These are the activations of a small network on made-up records, seen along a few directions, one row for each record.
After each row come some of the record's fields: KOLUR, NUFE, NOK, GINUS.
Not every record has every field; a missing one is written absent.
The largest differences between rows may come from other fields.
In the rows, 500 means zero.
Random noise pushes rows far along 8 fixed directions. That doesn't count. These rows show it; they differ only by the noise:
[420 639 203 302 216 580 471 756 569 634 522 582 569 606 528 563 510 321
 549 560 612 533 302 802 279 399 282 196 521 427]
[367 216 320 551 423 484 486 583 267 402 475 430 680 645 635 690 567 456
 475 530 536 374 724 435 533 379 553 448 340 543]
[610 845 288 514 482 546 687 597 492 565 586 505 565 412 383 445 414 545
 544 547 500 421 351 883 404 321 482 371 618 363]
[637 325 561 446 501 345 438 420 701 357 574 706 499 547 810 157 432 347
 470 495 407 394 502 393 544 464 511 508 365 468]
[516 446 424 577 418 732 608 436 586 447 330 479 372 533 508 608 553 651
 399 457 528 432 400 528 510 248 296 476 495 488]
[577 431 586 547 364 771 869 438 446 347 490 745 503 298 518 381 368 581
 552 382 475 113 397 694 485 318 618 745 439 252]
[786 466 430 439 629 217 606 395 446 444 544 486 918 362 506 308 470 521
 546 465 546 564 635 515 536 494 761 559 390 463]
[634 698 492 342 358 361 531 535 696 554 553 577 567 423 505 259 502 517
 541 492 574 512 369 779 343 415 380 383 543 516]
[553 302 531 594 470 637 776 413 359 363 400 600 555 352 535 531 464 637
 492 427 464 199 578 513 591 300 634 725 441 389]
[447 301 493 395 235 645 546 541 582 419 451 684 494 551 664 450 505 414
 503 438 563 345 413 554 406 393 382 491 368 435]

[704 421 124 321 737 367 454 551 504 648 443 696 724 509 618 525 389 140
 529 609 405 777 443 253 645 611 705 386 517 247] => KOLUR is sabet, NUFE is zibi, NOK is mibe, GINUS is absent
[263 306 409 396 374 466 275 734 436 613 451 571 447 589 619 701 601 303
 473 611 429 417 608 408 495 518 393 408 584 620] => KOLUR is sabet, NUFE is fonu, NOK is mibe, GINUS is absent
[524 405 524 250 287 585 620 467 492 541 482 750 651 388 513 415 467 373
 633 365 626 491 402 540 405 542 605 609 395 367] => KOLUR is sabet, NUFE is letef, NOK is nisuv, GINUS is tabi
[564 670 553 564 641 242 412 444 619 549 494 369 363 498 495 412 541 631
 477 577 436 612 567 489 610 462 456 408 626 646] => KOLUR is sabet, NUFE is ser, NOK is mibe, GINUS is absent
[446 434 485 727 700 445 547 441 286 323 629 455 476 639 648 471 396 470
 543 539 444 428 658 383 689 516 753 530 349 414] => KOLUR is sabet, NUFE is kigu, NOK is mibe, GINUS is absent
[315 510 770 527 284 515 428 705 526 486 586 473 376 417 531 445 535 578
 510 507 480 163 578 773 325 544 368 556 575 662] => KOLUR is lidu, NUFE is fonu, NOK is nisuv, GINUS is tabi
[497 365 632 404 484 466 422 574 682 581 414 777 223 399 683 422 430 340
 472 573 307 351 402 352 586 550 408 590 666 461] => KOLUR is lidu, NUFE is dumuz, NOK is mibe, GINUS is absent
[370 494 621 536 396 463 378 654 588 489 581 587 238 580 695 401 460 398
 493 607 355 293 484 572 477 513 372 444 586 551] => KOLUR is lidu, NUFE is ser, NOK is mibe, GINUS is absent
[470 237 748 617 310 745 655 350 463 261 376 354 586 475 461 538 589 780
 477 310 661 353 597 529 468 429 488 704 319 558] => KOLUR is sabet, NUFE is ser, NOK is mibe, GINUS is absent
[595 373 612 584 642 627 721 297 430 393 474 708 444 298 523 413 384 527
 474 421 328 237 542 360 634 419 709 825 512 324] => KOLUR is lidu, NUFE is zibi, NOK is nisuv, GINUS is tabi
[219 401 611 601 431 310 482 619 183 529 497 379 422 441 460 725 660 686
 488 609 434 192 864 540 567 384 553 598 652 772] => KOLUR is sabet, NUFE is ser, NOK is mibe, GINUS is absent
[529 287 588 216 273 687 524 397 607 581 216 573 624 369 349 654 635 544
 477 334 730 668 395 358 373 552 378 653 433 544] => KOLUR is sabet, NUFE is dumuz, NOK is nisuv, GINUS is fevot
[332 436 802 237 167 461 404 509 613 583 420 558 415 422 415 503 681 597
 501 395 670 472 477 549 291 551 267 596 535 753] => KOLUR is lidu, NUFE is dumuz, NOK is nisuv, GINUS is fevot
[470 297 530 446 381 569 387 443 611 408 464 486 547 690 612 477 546 414
 521 409 650 682 469 354 487 596 459 426 251 496] => KOLUR is sabet, NUFE is ser, NOK is mibe, GINUS is absent
[513 208 731 336 436 224 509 386 406 463 394 554 692 391 538 462 602 560
 566 405 617 582 687 274 574 645 692 707 373 619] => KOLUR is lidu, NUFE is lis, NOK is mibe, GINUS is absent
[526 419 509 325 551 356 461 461 424 590 488 541 687 418 447 541 519 398
 534 483 534 632 568 330 503 638 636 607 481 529] => KOLUR is lidu, NUFE is dumuz, NOK is nisuv, GINUS is tabi
[677 470 595 446 481 656 669 432 594 445 501 717 563 347 498 311 355 393
 565 420 483 462 325 522 479 583 622 656 444 268] => KOLUR is lidu, NUFE is ser, NOK is mibe, GINUS is absent
[477 702 672 424 435 363 529 538 524 625 521 477 418 338 368 458 567 649
 577 494 542 481 527 704 427 495 470 552 667 616] => KOLUR is sabet, NUFE is fonu, NOK is mibe, GINUS is absent
[654 424 573 520 620 665 629 340 593 396 555 741 499 396 571 300 340 389
 484 393 367 395 363 358 562 555 634 686 436 258] => KOLUR is lidu, NUFE is zibi, NOK is nisuv, GINUS is tabi
[496 663 437 712 589 464 486 508 492 459 574 330 393 610 503 496 500 637
 446 569 462 497 519 592 535 384 403 375 535 562] => KOLUR is lidu, NUFE is kigu, NOK is mibe, GINUS is absent
[489 370 520 474 422 509 607 559 341 453 494 564 672 419 515 509 472 530
 602 449 583 400 576 586 521 533 664 567 408 395] => KOLUR is sabet, NUFE is zibi, NOK is mibe, GINUS is absent
[418 463 802 635 513 474 385 343 642 327 632 527 217 564 598 261 525 541
 405 465 364 274 585 418 482 456 396 628 472 688] => KOLUR is lidu, NUFE is ser, NOK is nisuv, GINUS is tabi
[445 151 596 514 545 393 343 434 513 392 460 527 473 618 711 499 526 423
 477 500 470 519 653 160 661 587 558 564 341 554] => KOLUR is sabet, NUFE is dumuz, NOK is mibe, GINUS is absent
[615 706 318 604 720 452 730 476 194 504 681 488 786 322 295 497 378 479
 569 517 403 374 618 650 512 460 867 611 560 340] => KOLUR is lidu, NUFE is letef, NOK is nisuv, GINUS is tabi
[521 494 346 500 566 654 629 532 318 440 679 717 629 454 517 451 313 222
 566 506 356 293 481 497 514 541 792 618 422 234] => KOLUR is sabet, NUFE is ser, NOK is nisuv, GINUS is fevot
[493 250 317 396 582 410 414 598 348 548 470 548 758 531 573 641 460 238
 545 558 485 630 606 256 591 679 696 499 416 400] => KOLUR is lidu, NUFE is dumuz, NOK is mibe, GINUS is absent
[385 440 488 379 328 727 598 560 518 631 286 644 319 422 426 723 549 485
 512 485 518 496 353 474 478 448 372 550 615 434] => KOLUR is lidu, NUFE is ser, NOK is mibe, GINUS is absent
[496 658 451 376 442 312 635 500 365 648 481 525 600 320 355 536 544 595
 597 499 531 490 555 645 477 387 565 505 625 533] => KOLUR is lidu, NUFE is kigu, NOK is nisuv, GINUS is tabi
[397 534 660 621 461 535 600 533 341 419 572 426 493 441 418 529 507 684
 563 461 520 318 613 658 514 507 598 600 472 515] => KOLUR is sabet, NUFE is fonu, NOK is mibe, GINUS is absent
[502 159 422 302 324 527 583 567 485 645 138 668 565 387 584 752 582 497
 520 496 567 558 474 326 577 457 446 561 526 454] => KOLUR is lidu, NUFE is kigu, NOK is mibe, GINUS is absent
[290 414 643 692 449 491 347 443 403 240 731 308 481 800 567 410 575 541
 460 458 574 443 700 482 403 525 469 443 256 680] => KOLUR is lidu, NUFE is letef, NOK is mibe, GINUS is absent
[604 565 426 567 609 398 546 497 382 367 762 529 732 573 552 280 350 348
 582 513 504 502 531 561 475 612 746 467 333 347] => KOLUR is lidu, NUFE is kigu, NOK is mibe, GINUS is absent
[385 606 323 622 609 584 575 611 364 510 589 620 278 584 589 580 334 338
 536 619 303 378 420 484 654 467 601 440 585 293] => KOLUR is lidu, NUFE is lis, NOK is mibe, GINUS is absent
[585 575 754 657 490 370 478 426 554 302 708 314 627 537 529 188 489 690
 519 428 596 489 591 689 382 576 544 515 314 610] => KOLUR is lidu, NUFE is letef, NOK is mibe, GINUS is absent
[353 143 441 440 412 488 348 484 445 452 437 523 546 693 654 617 624 384
 460 483 550 577 630 221 544 506 475 468 336 592] => KOLUR is sabet, NUFE is letef, NOK is mibe, GINUS is absent
[379 314 381 576 439 603 525 608 404 410 541 623 461 608 710 556 429 353
 482 544 395 266 543 450 548 411 515 485 414 399] => KOLUR is lidu, NUFE is kigu, NOK is nisuv, GINUS is tabi
[539 625 322 395 663 261 531 459 296 702 441 431 622 401 358 696 563 510
 523 579 504 685 618 393 592 452 664 510 649 599] => KOLUR is sabet, NUFE is lis, NOK is nisuv, GINUS is tabi
[543 735 576 446 535 305 376 482 591 562 632 380 494 521 453 366 552 556
 527 515 573 624 536 620 428 558 461 416 525 650] => KOLUR is sabet, NUFE is fonu, NOK is nisuv, GINUS is tabi
[525 605 592 319 345 507 493 499 683 639 410 559 460 381 376 459 582 573
 508 432 606 616 345 622 342 507 301 477 615 557] => KOLUR is lidu, NUFE is zibi, NOK is mibe, GINUS is absent
[481 642 539 681 606 525 345 650 682 524 536 362 238 533 597 465 467 550
 380 620 326 384 474 598 508 499 297 390 645 597] => KOLUR is lidu, NUFE is fonu, NOK is nisuv, GINUS is tabi
[537 612 455 881 793 488 475 536 417 324 666 238 459 573 588 444 397 634
 406 580 350 338 650 578 596 458 567 446 462 494] => KOLUR is lidu, NUFE is zibi, NOK is nisuv, GINUS is fevot

Here are new rows. What are their fields?
[487 672 579 536 475 555 385 433 614 462 584 297 486 594 361 439 604 637
 446 428 603 600 475 603 352 513 329 429 450 665] => KOLUR is sabet, NUFE is fonu, NOK is nisuv, GINUS is fevot
[361 198 537 500 418 595 520 480 422 420 445 631 427 571 647 560 517 421
 507 471 481 402 569 314 572 481 536 580 383 458] => KOLUR is lidu, NUFE is letef, NOK is mibe, GINUS is absent
[382 444 582 422 437 194 489 547 291 491 633 531 621 519 572 422 536 471
 631 512 572 481 680 514 505 576 682 512 408 581] => KOLUR is lidu, NUFE is kigu, NOK is mibe, GINUS is absent
[520 444 802 533 423 477 416 446 719 408 484 466 358 491 572 310 515 605
 492 450 547 476 456 531 453 564 337 546 451 606] => KOLUR is lidu, NUFE is dumuz, NOK is mibe, GINUS is absent
[462 237 563 657 577 441 516 319 383 340 431 444 427 595 619 523 567 634
 456 465 486 430 700 252 700 382 582 593 354 573] => KOLUR is sabet, NUFE is kigu, NOK is mibe, GINUS is absent
[386 462 274 717 604 601 357 639 460 521 387 275 328 733 616 794 534 542
 366 653 396 571 539 409 610 408 323 273 561 555] => KOLUR is lidu, NUFE is letef, NOK is mibe, GINUS is absent
[454 526 562 517 452 515 396 549 563 455 623 511 455 582 547 402 486 448
 476 485 505 480 461 546 409 579 415 440 473 518] => KOLUR is lidu, NUFE is zibi, NOK is mibe, GINUS is absent
[541 411 488 200 445 290 326 485 831 725 322 822 232 434 694 394 570 320
 427 585 331 548 394 276 556 413 283 448 734 611] => KOLUR is sabet, NUFE is letef, NOK is nisuv, GINUS is tabi
[363 787 352 757 667 626 373 505 456 493 590 137 303 776 329 705 548 620
 390 580 516 698 459 526 497 447 303 272 544 609] => KOLUR is lidu, NUFE is dumuz, NOK is mibe, GINUS is absent
[507 744 128 578 579 414 445 662 361 594 588 217 685 660 385 663 521 527
 519 633 573 712 550 696 469 463 486 156 532 514] => KOLUR is sabet, NUFE is letef, NOK is mibe, GINUS is absent
[468 595 818 387 358 495 531 473 693 564 486 673 219 371 513 357 506 558
 547 457 512 418 390 610 432 516 388 615 609 536] => KOLUR is sabet, NUFE is fonu, NOK is mibe, GINUS is absent
[706 513 431 419 512 572 590 485 615 554 412 608 561 392 488 447 436 437
 516 502 486 578 346 510 518 520 524 512 537 342] => KOLUR is sabet, NUFE is ser, NOK is mibe, GINUS is absent
[588 565 419 584 800 376 315 365 540 484 591 344 496 623 503 494 532 451
 372 561 405 695 604 273 593 543 539 455 501 614] => KOLUR is sabet, NUFE is fonu, NOK is nisuv, GINUS is tabi
[662 844 699 792 748 372 373 459 737 431 645 140 363 472 438 254 494 790
 370 543 408 499 539 700 471 519 361 439 601 716] => KOLUR is lidu, NUFE is fonu, NOK is nisuv, GINUS is tabi
[326 599 351 550 435 502 495 584 303 520 625 380 549 613 425 624 545 526
 531 524 531 442 590 652 448 408 498 371 484 562] => KOLUR is sabet, NUFE is letef, NOK is nisuv, GINUS is tabi
[301 574 558 587 398 548 403 740 482 567 562 454 301 531 533 580 507 511
 501 594 410 301 512 682 449 511 344 410 641 578] => KOLUR is lidu, NUFE is fonu, NOK is mibe, GINUS is absent
[508 523 692 410 498 195 370 450 621 507 558 488 451 534 591 310 558 503
 542 507 540 621 575 449 509 585 509 471 481 661] => KOLUR is sabet, NUFE is ser, NOK is mibe, GINUS is absent
[309 636 761 611 336 769 655 555 547 495 512 602  55 430 480 504 476 698
 538 469 456 191 345 741 497 380 340 599 621 470] => KOLUR is sabet, NUFE is fonu, NOK is mibe, GINUS is absent
[469 488 926 379 240 486 457 448 777 479 487 669 245 411 539 236 557 563
 497 421 536 373 380 600 334 524 274 610 550 649] => KOLUR is lidu, NUFE is ser, NOK is mibe, GINUS is absent
[448 526 553 460 398 717 625 449 490 381 707 776 392 569 617 309 332 294
 595 429 502 350 305 526 452 530 632 591 329 287] => KOLUR is sabet, NUFE is lis, NOK is nisuv, GINUS is tabi
